Here are a small network's activations along a few directions, averaged over the inputs that share one value of a field.
Values that are neighbours, or in one group, have similar rows; names and order tell nothing.
In the rows, 500 means zero.
Strong random noise was added to every row along 11 fixed directions; ignore it. To show where, here is one row again and again, with new noise each time:
[539 565 582 439 501 436 424 328 434 577 515 610 345 640 516 704 503 660
 459 508 541 237 486]
[375 670 676 539 540 603 418 569 636 550 416 642 441 565 487 727 624 542
 382 326 525 340 604]
[527 243 461 663 583 504 559 475 349 698 355 679 578 323 664 423 407 515
 379 454 491 491 621]
[601 332 428 303 632 600 470 296 503 572 508 245 400 484 637 659 392 577
 471 579 449 403 337]
[519 559 446 358 625 582 323 373 572 375 691 389 494 454 666 547 347 210
 515 407 461 327 422]
[541 612 463 597 580 322 505 587 383 533 351 585 409 681 503 453 476 603
 529 400 469 344 587]
[502 453 324 446 589 456 527 691 382 270 449 410 636 444 658 414 525 420
 622 454 470 314 484]
[557 521 526 780 412 392 370 168 447 778 463 256 399 356 436 425 434 382
 397 540 450 745 543]
[495 492 443 319 340 431 473 539 441 348 578 508 461 444 562 606 649 677
 629 477 544 340 389]
[492 645 496 802 686 375 625 233 442 640 417 221 398 564 514 521 375 361
 556 500 465 292 467]
[479 508 568 635 330 475 496 359 490 535 598 553 564 379 447 516 599 499
 479 569 525 515 469]
[415 488 504 648 638 625 546 699 624 641 190 271 513 432 506 511 566 511
 406 360 416 682 597]
[416 510 741 410 406 781 401 576 742 594 459 602 559 521 367 763 709 655
 275 554 522 641 529]


VESEB, 9 values:
veri: [568 672 546 752 757 423 687 491 514 579 350 552 481 913 366 507 465 597
 430 542 396 235 530]
lurik: [478 314 571 620 597 686 637 283 562 499 659 637 568 359 550 567 465 411
 386 590 516 399 446]
bunik: [553 391 391 616 557 506 723 609 529 478 461 377 598 524 366 269 560 610
 531 597 392 632 439]
topul: [661 429 418 324 435 428 443 544 423 422 502 616 459 763 371 408 593 770
 417 674 411 583 499]
mav: [465 466 379 489 513 395 810 583 487 314 540 549 425 471 525 464 545 697
 753 459 508 325 343]
gek: [399 725 526 476 484 464 466 742 572 447 399 316 446 545 378 362 551 389
 568 408 516 778 601]
zeza: [565 527 442 431 497 329 536 523 407 617 452 563 387 663 464 375 279 543
 618 457 542 635 529]
nev: [716 449 475 296 571 466 366 297 486 630 546 366 347 737 472 532 280 566
 415 634 431 566 414]
nuf: [537 533 641 365 549 510 470 267 332 473 590 515 538 683 408 598 290 291
 532 915 710 450 553]
The values of VESEB form 3 separate groups.
List the group mates of gek, in the order listed.
> bunik, topul
List the group mates of nuf, in the order listed.
> lurik, mav

PEKEK, 9 values:
tudum: [589 601 420 669 315 333 366 402 440 477 606 327 548 468 309 198 584 440
 533 613 391 726 473]
butul: [503 557 523 532 246 592 534 401 684 297 911 458 711 351 382 293 616 336
 535 614 449 656 314]
nevul: [446 412 583 473 541 660 375 307 526 655 512 431 498 293 644 689 386 310
 428 407 557 506 519]
pif: [505 540 558 503 653 632 750 560 775 619 504 489 465 692 475 597 388 610
 495 447 435 477 353]
zivu: [475 327 566 438 377 556 665 427 470 542 708 774 651 401 589 582 420 543
 577 645 622 422 356]
mige: [594 497 342 379 611 395 537 281 537 417 675 595 312 627 619 563 473 656
 536 336 376  63 313]
gidaf: [438 464 473 582 744 565 830 658 577 549 251 339 468 552 502 472 422 528
 549 474 466 611 491]
mog: [512 403 489 440 560 575 433 632 517 535 334 550 404 480 514 563 564 678
 414 427 466 569 591]
topad: [549 515 492 489 429 339 484 454 391 564 490 598 305 550 450 482 432 638
 591 512 565 541 528]
The values of PEKEK form 3 separate groups.
List the group mates of zivu, in the order listed.
> nevul, pif
List the group mates of gidaf, in the order listed.
> mog, topad
